Look-ups in named tables: a row name and a column name give one cell, copied from the table.

soveret:
	bef	fer	rikiz	piduto	seveb
kudafo	65	93	65	108	121
zonuloz	107	90	181	150	91
poba	22	98	59	58	239
neluse	71	103	72	131	57

What is the rikiz of neluse in soveret?
72
What is the seveb of poba in soveret?
239
What is the bef of poba in soveret?
22
What is the seveb of neluse in soveret?
57
What is the fer of kudafo in soveret?
93
What is the bef of kudafo in soveret?
65
What is the rikiz of kudafo in soveret?
65
What is the rikiz of poba in soveret?
59
What is the fer of neluse in soveret?
103
What is the piduto of neluse in soveret?
131
What is the seveb of kudafo in soveret?
121
What is the fer of poba in soveret?
98
What is the piduto of kudafo in soveret?
108
What is the rikiz of zonuloz in soveret?
181
What is the bef of zonuloz in soveret?
107
What is the fer of zonuloz in soveret?
90
What is the piduto of poba in soveret?
58
What is the seveb of zonuloz in soveret?
91
What is the piduto of zonuloz in soveret?
150
What is the bef of neluse in soveret?
71
Row with the largest fer: neluse

zav =
	lome	fik	kodon	nobituz
zol	221	73	216	128
zefuben	65	135	136	91
rikiti	159	186	201	206
nilal	221	98	149	192
sud	129	123	13	100
bir	50	187	103	152
kubud	187	121	212	214
kef	107	174	130	6

nobituz of rikiti: 206
nobituz of kubud: 214
kodon of bir: 103
lome of nilal: 221
nobituz of zefuben: 91
fik of kef: 174
kodon of zefuben: 136
fik of bir: 187
kodon of zol: 216
lome of zol: 221
lome of sud: 129
kodon of sud: 13
lome of zefuben: 65
fik of rikiti: 186
kodon of kef: 130
Which row has the largest nobituz? kubud

dofa =
|  | pozifu | ket | torubi | gok |
|---|---|---|---|---|
| fer | -0.32 | 0.75 | -0.41 | -0.67 |
| zifad | -0.31 | 0.66 | -0.37 | -0.67 |
| punes | -0.33 | 0.90 | -0.46 | -0.61 |
| zogabi | -0.33 | 0.85 | -0.44 | -0.66 |
| fatefe | -0.34 | 0.86 | -0.49 | -0.54 |
| gote | -0.32 | 0.08 | -0.53 | 0.17 |
| rem | -0.29 | 0.57 | -0.32 | -0.66 |
| mezo | -0.33 | 0.31 | -0.53 | -0.01 |
| fanur | -0.33 | 0.49 | -0.52 | -0.19 |
| pap | -0.34 | 0.74 | -0.50 | -0.45 |
| gutom | -0.34 | 0.62 | -0.52 | -0.33 |
| zorom | -0.27 | 0.48 | -0.25 | -0.64 |

ket of mezo is 0.31
gok of fer is -0.67
pozifu of punes is -0.33
torubi of fatefe is -0.49
torubi of zifad is -0.37
ket of zogabi is 0.85
gok of punes is -0.61
ket of zifad is 0.66

nenin =
	kuz	dav	tam	nufov	nomokig	bagu	kide
tono	26	10	27	34	35	90	249
lami	40	42	23	58	170	212	49
kig	39	46	22	59	167	219	53

kig, nufov => 59
lami, nomokig => 170
tono, bagu => 90
lami, tam => 23
tono, dav => 10
lami, bagu => 212
kig, nomokig => 167
tono, tam => 27
kig, bagu => 219
kig, tam => 22
tono, kide => 249
lami, dav => 42
lami, kuz => 40
kig, dav => 46
kig, kuz => 39
lami, nufov => 58
kig, kide => 53
tono, kuz => 26
Row with the largest nufov: kig

Table kat
|  | rotokam | paf | gitezun | piv | beperi | zudu | zuv | telibal | lagapun | nilopuz |
|---|---|---|---|---|---|---|---|---|---|---|
| dop | -1.0 | 0.7 | -2.3 | -0.8 | -1.1 | 0.3 | 0.9 | -0.3 | -0.5 | 0.8 |
| tomomog | -0.5 | -0.1 | 1.3 | -0.3 | 0.2 | -0.6 | 0.9 | -0.7 | 0.7 | 0.0 |
| mev | 0.2 | -0.9 | -0.6 | 0.5 | -0.3 | -0.5 | 0.2 | -0.6 | -0.3 | -2.2 |
| gofa | -2.8 | -3.8 | -5.8 | -2.3 | -3.9 | -1.3 | 4.3 | 2.1 | 2.7 | 0.6 |
| rom | -2.0 | -0.5 | -4.2 | -3.3 | -0.9 | -0.2 | 1.5 | -0.5 | 0.9 | 1.8 |
| mukelu | -1.0 | -0.7 | -0.1 | -0.3 | 0.1 | -0.8 | -0.8 | -0.9 | 0.4 | 2.2 |
| gisi | -0.4 | -0.2 | -0.4 | -2.1 | -0.5 | -0.9 | -2.8 | -0.8 | 1.0 | 0.1 |
| beni | -0.8 | 2.0 | -1.9 | -0.8 | 0.6 | 1.0 | 0.1 | -1.0 | -0.3 | 1.0 |
| movamig | 1.7 | 0.1 | -3.5 | 2.6 | 2.3 | -3.6 | -1.9 | 0.6 | -2.8 | -0.8 |
| rur | 0.6 | 2.2 | -1.9 | -4.2 | 0.8 | 0.1 | -4.2 | -5.0 | 4.6 | 1.4 |
| zumu | -3.0 | -1.6 | -4.6 | -2.3 | -3.2 | -0.8 | 2.2 | 1.8 | 1.3 | 0.6 |
| nuse | 0.7 | 0.7 | 0.5 | -1.2 | -1.0 | -0.6 | 0.6 | -0.5 | -0.2 | 0.7 |
| todos | 0.5 | 1.9 | -2.7 | -4.1 | -0.1 | -0.1 | -5.3 | -5.1 | 5.2 | 1.1 |
| pob | 0.6 | -0.7 | -0.2 | -0.9 | -0.1 | 2.7 | -0.8 | -1.5 | -2.3 | 2.0 |

tomomog, zuv -> 0.9
nuse, beperi -> -1.0
mukelu, piv -> -0.3
nuse, rotokam -> 0.7
mev, zudu -> -0.5
pob, zudu -> 2.7
beni, nilopuz -> 1.0
beni, telibal -> -1.0
beni, beperi -> 0.6
Which row has the largest paf? rur

